A small network was shown many inputs. Here are its activations along a few directions, one row for each input.
Each table varies a few parts of the input and shows all the possible inputs, shuffled.
A made-up example of a description, with smaller parts first: one of 8 places around a ring, together with either a single point or one of 11 places along a line or (one of 2 separate values, together with one of 6 places along a line).
Shared parts are said once, and a part with two or three values counts as separate values.

Other details of the inputs vary at random and push rows far along two fixed directions, the same in every table; ignore that.

Rows:
row 1: [  1  -6   1  -4 -20   0 -10  -8 -25 -18  -3]
row 2: [ 5 -3 -5  8  0 -4 -7  7  6  5  2]
row 3: [-4 -4  5 14 13 -8  7 -4 10  8  4]
row 4: [ 1 -3  5  7 11 -5  1 -5 19 -3 -8]
row 5: [ -3  -2   9 -11   5  10   9   3  12   4  11]
row 6: [-10  13  -3   6  17  -2   2   0  14  19   6]
row 7: [  5  -5   0  -7 -22  -1  -9 -11 -27 -15  -5]
row 8: [ 5 -4  8  1  9 -5 12  9  1 -3  1]
row 9: [ -2  -8   4 -15 -12  10 -14   5  -3   4   5]
row 10: [-16  22  -7  18  22  -6   0  -3  13  23   6]
row 11: [ 16 -21  -4 -16 -13  -1   3  11   6  -8  -5]
row 12: [  7 -25  15 -24   0  13  -2  10  16  15  17]
row 13: [ 23 -24  -2 -21 -14   0   6  11  10  -2  -6]
row 14: [ 16 -16   9 -24 -26   4 -11  -4  -7 -22 -15]
row 15: [  4  -2   4   2   8  -8   0  -5  15  -4 -10]
row 16: [ -7  18 -24  21   3 -10   2  -7 -14  -7 -12]
row 17: [ 11   2   4   1  18 -12  17   6   7   9   0]
row 18: [-7  9 -7 23  8 -2 -1  4 11 10  1]
row 19: [-1  1  8  5  9 -2 16  9  4 -1  0]
row 20: [-16  14  -6  21  -5  -2  -2 -15 -21 -10  -6]
row 21: [  4  -9  -9 -12 -35  12  -6   3 -23 -28 -14]
row 22: [-4  6  2 -9  0  6  0  3  7  6  7]
row 23: [-5  4  4 14 14 -3  5 -6 23  0 -9]
row 24: [ -8  17 -12  34  22 -12   0  -1  12  17   2]
row 25: [ -3  -4   4 -13   2   7  -1  -2  -7   4  12]
row 26: [  5 -19  14 -26  -8  13  -7  11  12   9  12]
row 27: [-22  39 -19   4 -29  11 -17 -23 -61 -32 -10]
row 28: [ -1  16  -6   8   3 -10   4  -2 -25 -12  -6]
row 29: [  4 -19  15 -22  -3  15  -1   4   3   7  13]
row 30: [  0  18 -15  27  18 -14   0  -4   9  19  -1]
row 31: [ -2  -3   8 -11   3   8   6   1   4   8  10]
Description of these inputs: either one of 11 places around a ring or (one of 4 places along a line, together with one of 5 separate values).
Which other rows does row 28 become when the place on the line of 4 takes its other values? List them by row number.
> row 8, row 17, row 19
Which other rows does row 4 become when the choice among 5 separate values takes its other values? List them by row number.
> row 3, row 8, row 16, row 24

Rows:
row 32: [-11   7 -14   0 -20  14 -15  -2 -28  -1   6]
row 33: [  3 -15  15 -12  -1   7   2   1  12  -6   3]
row 34: [  9 -12   2 -13 -15   5   5   9  -8 -12  -4]
row 35: [ -6 -12  15  -3   7  11  -4   5  29  21  20]
row 36: [ 12  -9   8 -18  -4   3   6   9  -8  -3   6]
row 37: [ 15 -14  -1 -10 -13  -1   0  11   9  -9  -8]
row 38: [ -2  -7   8 -12  -7  10  -2   2   0  -9  -1]
row 39: [-14  32 -17  21  22  -4   1  -5  -7  20   8]
row 40: [-10  28 -25  54  31 -20   3  -9  13  15 -13]
row 41: [  2  -7  15 -16 -10  11  -7   0  -9 -12   4]
row 42: [-18  24  -6  15   6  -1  -3 -12 -16  -5  -3]
row 43: [ 10 -12   3 -12 -15   4   6   9  -8 -13  -6]
row 44: [ 10 -13  10 -20 -11   4   0   2 -13 -12  -1]
row 45: [  5  -3   4   1  24 -11  22   5  22  18   9]
row 46: [-19  23 -15  21   7   4  -8  -5 -10  12  10]
row 47: [  1 -10  16 -14   6   9  -3   4  15  15  16]
row 48: [  3   7   3  -6  -4   1  -1  -4 -26  -8   0]
row 49: [-5  7  6 -2  7  1 -5 -5 -3 17 11]
row 50: [  5   9 -16  21  -6 -19  -5  -8 -20 -10 -14]
row 51: [ -5  15 -20  35  11 -16  -1   0   1   2 -10]
row 52: [-25  26  -7  33  27  -4   0 -11  20  32  14]
row 53: [ -4  10 -11  -9 -15   9 -12   1 -34  -3   3]
row 54: [ 0 -8  6 -6 -9  7  4  5  3 -8 -4]
row 55: [-10   6  -2  -2 -15   8  -9  -9 -20 -20  -8]
row 56: [-18  27 -13  27  20  -7  10  -9   1   5  -4]
row 57: [-11  24 -13  15   7  -1   4  -5 -19  -4  -2]
row 58: [ -5   5  -6  -6 -19   6 -23 -14 -16 -10  -8]
row 59: [  5  -1  -1  -3 -22  -2 -11 -15 -13 -21 -16]
row 60: [ -4  12  -4  10  12  -9   8  -8 -10   0  -5]
row 61: [  8 -12  -6 -18 -20   8 -14   6   0  -3  -2]
row 62: [-12   3  -6  -2 -16  11 -18  -9 -29  -2   7]
row 63: [  4 -13  14 -22 -12   5  -3   0  -9 -12   4]
row 64: [ -3   2   5   2  -9   6  -4 -10 -11 -18  -9]
row 65: [-10  22 -10   7   1  -1 -12 -12 -35   5   2]
row 66: [  1 -10  18 -10  13   4   9  10  26  11  12]
row 67: [ -7 -12   9  -1   9  10   3  14  40  26  24]
row 68: [  6 -11  17 -17   3   2   2   3   3   1   8]
row 69: [-10  27 -14  13  11  -7  -5  -7 -24  13   5]
row 70: [  6  -6  -2 -12 -15   5   3   5 -16 -15  -2]
row 71: [ 14 -16  10 -16  -5  -1  11   8   5  -3   0]
row 72: [-18  36 -23  36  35 -22  -7 -24   9  28  -3]
row 73: [-3 -5 13 -5  4  4  3 -1  6 -2  6]
row 74: [ 19 -15   1 -14 -21  -2  -3   2   1 -14 -11]
row 75: [ 12 -18  12  -4  -1   3  -1   1  30  -2  -5]
row 76: [  0  -6   8 -14 -14  12  -2   7  -6 -10   0]
row 77: [ 10 -17  10  -2  12  -1  18  17  33   8   5]
row 78: [ 17 -22  -1   5   4 -10   8  19  29  10   0]
row 79: [  4 -12   4  -9   8   1  -7   6  38  19   5]
row 80: [  8  -8   3 -17 -12   8   4  10 -13  -8   2]
row 81: [  6 -10   3 -13 -14   9   3   8  -6 -13  -1]
row 82: [  6  -6   5 -16 -11  11   1  10 -11  -8   4]
row 83: [-14  19  -8  13   2  -8  -1 -19 -22 -10  -7]
row 84: [ 0 -6 12 -8  3 -3  6 -4  4 -1  3]
row 85: [ -7   5  -1   2 -16   7  -8  -9 -17 -22 -12]
row 86: [  9 -20  18 -14   3  -1   9   5  21   2   2]
row 87: [  1   7  -4  -9 -14   1  -2  -5 -34 -16  -2]
row 88: [ 10 -13   8 -12   4   1  15  13  12   6   7]
row 89: [ -3  15  -7  23  25 -18  20  -4   8  11  -3]
row 90: [-16   6  -2  -1 -18   9 -21 -12 -25  -4   9]
row 91: [ -7  18 -13  18  -7  -5  -6 -12  -7 -11 -16]
row 92: [  6  -7  -8   5 -20  -2 -12  -7 -14 -20 -14]
row 93: [ 13 -16   6   2  11  -6  13  12  45  12   0]
row 94: [ 12 -16   1  20  30 -20  12  10  47  24   2]
row 95: [  4 -16  15  -9  -2   6   2   2  13  -6   0]
row 96: [-17  22  -6  22  11  -4   0 -11  -7  -6  -8]
row 97: [ 10 -12  11 -21 -11   5   0   2 -15 -10   2]
row 98: [  6  -7  -4   1  23 -10   2  -2  31  28   5]
row 99: [-18  34 -25  28  19 -12  -9 -12   6  17  -6]
row 100: [-10   6 -11  -1 -18  13 -16  -7 -30  -2   7]
row 101: [ 13 -18  -1 -12  14  -6   2   9  32  26   5]
row 102: [-16  27 -11  10  -2   5 -13  -6 -25   3   2]
row 103: [  7 -15   6  -9  -2   4   8  13  10  -6   2]
row 104: [  1  -9  11 -12  -6   9  -3  -1  -1 -10   1]
row 105: [ -9  23 -14  14   2   0   1  -7 -23  -8  -5]
row 106: [-5  6  4 -2  4  4  5  5  2  3  4]
row 107: [ 11 -16  10 -17 -14   2   1   2 -11 -16  -4]
row 108: [ -8   9  -5  -4 -15   9  -6  -3 -21 -19  -6]
row 109: [  3   0   0  -4 -15  -1  -2  -9 -26 -22 -11]
row 110: [  2 -10   7  -8 -16   9   0   6  -1 -14  -7]
row 111: [ 10 -15  -6 -17  -7   2  -7  12  12   8   1]
row 112: [-10  19 -11  28  13 -10  -6 -13   7  -1 -14]
row 113: [ 18 -23   0   9   8 -16  15  21  34  17   2]
row 114: [ 5 -1  4 -3 12 -1 15 10  4 11  7]
row 115: [ 18 -18   6 -14 -18  -1  -6   0   0 -16 -11]
row 116: [ 21 -22   2   9  11 -17  14  17  32  17  -1]
row 117: [-12  14   1  27  34 -20  18 -11  23  17  -2]
row 118: [-7  3  5 -6  7  6 -6  3  7 13 12]
row 119: [ 8 -4  2 -2 13 -6 14  6  9  6  3]
What is each input in this table made of?
> one of 8 places around a ring, together with either one of 5 places along a line or one of 6 places along a line
Changing only the place on the ring of 8 turns row 85 into row 109. The same change can be made to row 40. Which row results?
> row 50
List by row number the other rows that have the place on the ring of 8 in common with row 49.
> row 59, row 63, row 68, row 72, row 83, row 84, row 86, row 90, row 94, row 117
Which other rows does row 33 become when the place on the line of 6 takes its other values? List them by row number.
> row 41, row 64, row 73, row 95, row 104
Which other rows does row 115 become when the place on the line of 5 takes its other values? List them by row number.
> row 50, row 62, row 65, row 98

Rows:
row 120: [ -2   3   1 -15 -22   7 -15 -12 -34 -17  -3]
row 121: [-13  10   4 -12 -22  17 -12 -10 -31 -21  -3]
row 122: [  3  -9   6 -18 -21  14  -5   6 -15 -14   3]
row 123: [  5   1   5  12  34 -17  14   0  31  22   3]
row 124: [ -4   5   3 -14 -17  14  -6  -6 -22 -17  -2]
row 125: [ 19 -25  12 -12   0  -2   7  18  24   8   5]
row 126: [-14  28 -16  24  15  -9  -1 -15 -18  10   2]
row 127: [  8 -10   4   7   3 -10   3  -5   8  -8  -9]
row 128: [ 18 -24  11 -11   1  -1  12  21  23   6   4]
row 129: [ 18 -27  -2 -23 -36  11 -27  11  13  -7  -6]
row 130: [-11   9 -11  25  29  -4  -7   2  48  40  10]
row 131: [ 18 -24  10  -9   3  -4  11  20  23   8   5]
row 132: [  0  -1   2 -13 -17   5 -10  -8 -25 -10   2]
row 133: [-17  30 -14  17  14  -7   5 -14 -12   2  -3]
row 134: [-15  28 -18  26  12  -9   5  -8 -16   7   1]
row 135: [  7 -20  19 -16   9   4   5   7  23  14  15]
row 136: [ -5   9  -7 -10 -21   9  -6  -4 -31 -20  -4]
row 137: [ -4  15  -7   8  16 -11   1 -11  -7   8  -2]
row 138: [ -7  28 -15  23   8 -16  -5 -18 -26  -5 -10]
row 139: [  8  -9  -1 -22 -19   8  -1   8 -14 -14  -3]
row 140: [  0  -3   1 -11 -25  12 -13   0 -27 -14   2]
row 141: [  1  -3 -13  26  11 -12  -9  -1  41  15 -10]
row 142: [ -7   6 -18   0 -25  10 -30  -6 -10  -1  -4]
row 143: [ -1  -2   7 -17 -18  10 -14  -8 -25 -15   0]
row 144: [-19  32 -12  19  16  -4   3 -15 -12   0  -3]
row 145: [ 17 -30  12  -3  -1  -4  13  17  29  -3  -4]
row 146: [  4 -24  20 -27 -22  20 -11   7  -7  -7  11]
row 147: [ 20 -26  15 -33 -26  11   0  11   0 -19  -6]
row 148: [  4   0  -6  -1 -26   2  -5  -3 -26 -36 -20]
row 149: [-10  15  -8  15   9  -1   4  -1  -8   5   4]
row 150: [ 14 -21   8 -18   3   2  12  18  22  10   8]
row 151: [  1   3   0  12  37 -16  15   0  28  31  10]
row 152: [ 16 -24   6 -26 -22   8  -5  13  -6  -6   4]
row 153: [-10  15  -1  20  42  -9  22   3  34  27  11]
row 154: [  5  -4   2   6   3  -6  10  -3  13 -10 -13]
row 155: [  7 -18  15 -10  10   6   6  10  23  17  16]
row 156: [-29  35 -24  36   8   0 -25 -16  -1  17  -2]
row 157: [-12   6   3  11   9   2   1   2   0  10  10]
row 158: [ -2   3 -15  18  25  -9  -5   4  46  39   6]
row 159: [ -6  19 -16  34   9 -16  -1 -17 -14  -9 -16]
row 160: [-10  25 -21  24  13 -12   2  -7 -19   7  -3]
row 161: [-12   9   0  -5 -22  14 -12  -5 -33 -19   0]
row 162: [ -9  23 -19  35   0 -16  -4 -16 -23 -15 -18]
row 163: [-11   6   6 -12 -16  14  -8  -6 -21 -17   0]
row 164: [ -7  30 -20  28   8 -14  -4 -16 -27  -4 -10]
row 165: [ -2   0  -3 -10 -29  12 -14   0 -38 -21  -1]
row 166: [  5  -5  -2  12   2  -9   9   2   9 -10 -11]
row 167: [ -3   4  -8  -5 -24   6 -10  -2 -36 -15  -2]
row 168: [ 17 -28  16 -10   3  -4  12   8  33  -3  -7]
row 169: [ -2 -13  18 -12  11  10  11  13  26  11  14]
row 170: [ -2 -11  20 -16   2  11   1   3  14   6  10]
row 171: [ 14 -21   8 -14   8   0   7  12  21  17  10]
row 172: [  2   8  -2  17  34 -15  22   8  33  20   2]
row 173: [  7  -1  -4  -7 -20   2  -4   3 -21 -20  -9]
row 174: [ -5  19 -10   9  15  -9   4 -10  -5   7  -4]
row 175: [-10  24 -21  38   3 -17  -1 -14 -24 -15 -19]
row 176: [ -6  18 -11   7  13  -7   7  -6  -4   3  -4]
row 177: [ -7   0   6  -8 -23  14 -15  -2 -26 -12   5]
row 178: [  2 -21  19 -11   4  10   8  18  23  13  16]
row 179: [  7 -15  14 -16   8   3  10   6  25  14  10]
row 180: [  4  -2  -8  -9 -19   4  -5   4 -26 -12  -4]
row 181: [  6 -14  13 -17   7   6  13   9  26  12  10]
row 182: [  0   4  -2  21  26 -17  19  -2  30   5 -10]
row 183: [  2   8   0  15  35 -16  22   4  35  19   0]
row 184: [ -1 -16  21 -24 -13  14 -10   0  -4  -6   8]
row 185: [  7 -16  10  -8   8   0   9  13  24  19  15]
row 186: [ 19 -23  16 -20   2  -1  10  12  27   4   1]
row 187: [-23  28  -4  23  17  -5  -5 -19 -16   8   5]
row 188: [  8 -19  17 -31 -20  17  -6   4  -4 -11   4]
row 189: [  6  -6   1   0 -15  -5  -8 -11 -16 -25 -17]
row 190: [ 15 -22  11 -36 -23  14   0  10  -4 -12  -1]
row 191: [-17  32 -19  26  16 -10   5 -11 -14   7   0]
Changing only one part turns row 173 into row 166. The same change can be made to row 125. Which row results?
> row 162
What is each input in this table made of?
> one of 6 places along a line, together with either a single point or one of 11 places around a ring
Start at row 137 and move only the place on the ring of 11, one step at a time. The first step leads to row 151. Which rows follow, in order?
> row 171, row 152, row 160, row 180, row 150, row 139, row 176, row 190, row 174
Start at row 163 and move only the place on the line of 6, one step at a time. The first step leads to row 144. Which rows follow, in order?
> row 133, row 176, row 183, row 182
List by row number the other rows that have the place on the line of 6 in common with row 185.
> row 120, row 126, row 132, row 133, row 134, row 136, row 142, row 167, row 179, row 181, row 191

Rows:
row 192: [  7   3 -11  17   4 -16   5  -5  -6  -8 -13]
row 193: [-10  22 -10  10  -3  -4  -9 -18 -32  -6  -5]
row 194: [  7 -14  16 -13  15   2  15  12  28  16  13]
row 195: [-10  10   2  14  17  -4   3  -7  12   7   1]
row 196: [  2   6  -4  35  39 -26  24   1  42  17  -9]
row 197: [-13  18  -5  10  -4   0  -9 -18 -21 -12  -8]
row 198: [ 19 -17   0   4   9 -13  12  13  35   6  -7]
row 199: [ -7  13  -8   3 -11   3 -11  -7 -31  -8  -1]
row 200: [  3 -14   4  -4  10   3   4  14  34  23  12]
row 201: [-19  26 -12  20   0  -1  -8 -16 -23  -8  -6]
row 202: [  5   7 -13  10  -8 -10   4  -6 -22 -23 -20]
row 203: [-14  25 -15  16  -4  -1  -9 -10 -33  -3   0]
row 204: [  8 -16  10 -11   7   3   1  10  31  17   9]
row 205: [  6 -13  15 -13  20  -1  17   9  30  18  12]
row 206: [  3 -12  12  -9  15   4  16  16  28  20  17]
row 207: [ -9  16  -4   5   6   1   3  -3 -12   2   3]
row 208: [ 22 -57  32 -60 -57  35 -14  24  -3 -30   6]
row 209: [ -4   8  -4  -3 -13   3 -12  -8 -28 -10  -1]
row 210: [ -9  14 -12  10   4   0  -7  -4  -2   9   1]
row 211: [ 12 -24   7 -41 -47  20 -24   2 -25 -26  -5]
Changing only one part turns row 203 into row 200. The same change can be made to row 209. Which row results?
> row 204
What is each input in this table made of?
> one of 4 separate values, together with either a single point or one of 4 places along a line
Which other rows does row 207 become when the place on the line of 4 takes its other values? List them by row number.
> row 194, row 205, row 206
Which other rows does row 199 become when the choice among 4 separate values takes its other values? List them by row number.
> row 201, row 207, row 210
Which other rows does row 197 become when the choice among 4 separate values takes its other values? List them by row number.
> row 193, row 205, row 211
